A small network was shown many inputs. Here are its activations along a few directions, one row for each input.
In each table, some parts of the input vary, and every possible input appears once, in random order.
A made-up example of a description, with smaller parts first: one of 4 places along a line, together with either a single point or one of 9 places around a ring or (one of 2 separate values, together with one of 5 places around a ring).
Shared parts are said once, and a part with two or three values counts as separate values.
In the rows, zero is written as 128.

A family of inputs:
x1: [145 120 102  78 162 131  86 136 121 177 178 176 187  78]
x2: [ 97 159 101 144  43 140 109 141  55  65  71 137 124 118]
x3: [115 106 132 189 114 134 152  78  75 149  54 214  90  86]
x4: [159 132 172  87 104  85  99 199 224 154 145 111 157 170]
x5: [208 104 135 147 111 123 132  73 161 174 144 206 162  65]
x6: [199 162  97 105  59 135  66 148 133  72 163 159 175 104]
x7: [148 124 106 146 170 117  97 109 214  81 186  96 142 160]
x8: [189 145  97 105 155  97 109 132 208 116 147  87 134 167]
x9: [ 51 152 121 109 146 133 146 139  48 178  96 153 139  86]
x10: [186  81 117  79 111 161 164  83 174 103 213  75 115 153]
x11: [ 85 115 145 115 171 177 152 182  80 154  50 119 123  75]
x12: [161 106 134 104 139 112  80  77 118 176 163 197 191  85]
x13: [ 72 148 187 120 100 102 145 192 142 141  55 103 104 195]
x14: [106  90 127 103 114 163 213  82  85  80 126  69  52 168]
x15: [160  81 115 164 134 107 102 143 180 101 213 113 119 168]
x16: [ 81 140 151 141 132 110 132  78  26 171  87 174 134  91]
x17: [177 118 121  95 174 180  88 185 156 178 150 136 162  65]
x18: [ 76 125 143 198 128 116 162 143  94  91 141 102  62 178]
x19: [ 90 189 130 145 140 118 177 129 135 118  71  66  98 182]
x20: [ 57 161 129 185 154 120 150 108 132  82 105  67  91 165]
Describe the family of inputs behind these rows.
> one of 2 separate values, together with either a single point or one of 4 places along a line or one of 5 places along a line
The inputs of x13 and x4 match in every part but the choice among 2 separate values. If x9 is changed in the same way as x13 into x4, which row does it become?
> x1
A walk changes only the place on the line of 5. It starts at x10 and steps to x15. List the rest of the walk in order.
> x7, x8, x4
Change only the choice among 2 separate values in x14. List by row number the other rows that result.
> x10

A family of inputs:
x21: [178 106 103  79 137 149  99 143 125 148 181 138 170  75]
x22: [110 126 150 127 130 144 157 116  95 178  96 152 126 121]
x23: [ 93 154 116 143 113 110 125 131  98  90  86 121 126 149]
x24: [ 84 157 123 136 163 125 121 168 117 155  83 134 138 129]
x25: [158 138 148 124 125  93  92 168 230 117 179 126 139 167]
x26: [ 96 100 121 128 169 139 178 122 152  80 154  41  52 197]
x27: [121 122 145 140  81 137 160  91  76 112  97 132 108 137]
x28: [198 109 122 150 137 106 102  87 192 136 180 132 153 137]
x29: [176  97 112 120 160 134 113  80 150 143 194 166 151  75]
x30: [ 91 137 139 133 130 138 147 134 106 168 102 146 122 108]
x31: [ 96 141 139 148 160 134 125 159  96 153  91 140 132 111]
x32: [190 130 119  79 101 136  85 171 180 123 152 112 146 128]
x33: [ 99 140 131 137 109 116 138 114  96  85  88 118 118 124]
x34: [101 135 124 148  78 134 152 108  78 104 109 133 111 133]
Describe the family of inputs behind these rows.
> either a single point or one of 5 places around a ring or (one of 2 separate values, together with one of 4 places along a line)
List by row number the other inputs of the same sort as x25.
> x21, x28, x29, x32
Change only the choice among 2 separate values in x34. List by row number the other rows that result.
> x30
Change only the choice among 2 separate values in x23. List by row number the other rows that result.
> x24

A family of inputs:
x35: [ 17  72 115 189 178 137 244  63  45  91 154  75  56 128]
x36: [ 57 163 202 188 126  77 133 101  79 111  14 201 111 118]
x37: [222 107  90 126 100 131 108  80 114 100 169 152 189  65]
x38: [149 136 117  78 208 158  89 142 142 194 118 169 159  83]
x39: [157 114  85 104  96 119  97  97 107 184 173 166 181 102]
x40: [132 145 142  82 209  96 132 188 200 117 123  86 145 171]
x41: [113 129 153 148 122 130 108 184 205 130 174  97  95 154]
x42: [152 127 127 110  85 115 112 119 178 122 162 110 117 205]
x43: [200 131 130 113  90 130 117 100 179  25 160 104 124 172]
x44: [ 36 172 117 155  66 152 145 208   7 102  20  76  95 142]
x45: [175 113 130 115 129 162 123 127 153 231 140 172 136  69]
Describe the family of inputs behind these rows.
> either one of 3 separate values or (one of 2 separate values, together with one of 4 places along a line)
List by row number the other inputs of the same sort as x44.
> x35, x36

A family of inputs:
x46: [ 20 144 147 155 159 136 192 130  47 131  38 117  71 138]
x47: [133 167 128 102 105 108  78 197 167 140 122 128 157 139]
x48: [162  81 115 149 149 149 160  79 139 105 179  96 106 139]
x49: [159  89 115 117 146 153 142  80 100 146 167 153 144  72]
x50: [170 117 116 139  96 143 115  71 109 111 149 170 144  82]
x51: [143 135 135 127  95 104 125 151 182  87 151  86 119 187]
x52: [135 119 125 124 167 130 131 149 188 113 160  76 107 177]
x53: [164 107 115 150  98 132 139  73 140  72 169 114 115 151]
x54: [118 142 139 102 167 118  94 195 177 175 135 125 145 127]
x55: [156 144 129 107  99 112  84 136 116 162 114 181 179  91]
x56: [ 38 163 148 165  92 126 174 134  43 103  21 119  75 150]
x57: [139 129 126  99 163 126 101 140 126 189 129 172 171  82]
Describe the family of inputs behind these rows.
> one of 2 separate values, together with either a single point or one of 5 places around a ring
The inputs of x54 and x47 match in every part but the choice among 2 separate values. If x52 is changed in the same way as x54 into x47, which row does it become?
> x51
Change only the choice among 2 separate values in x50. List by row number the other rows that result.
> x49
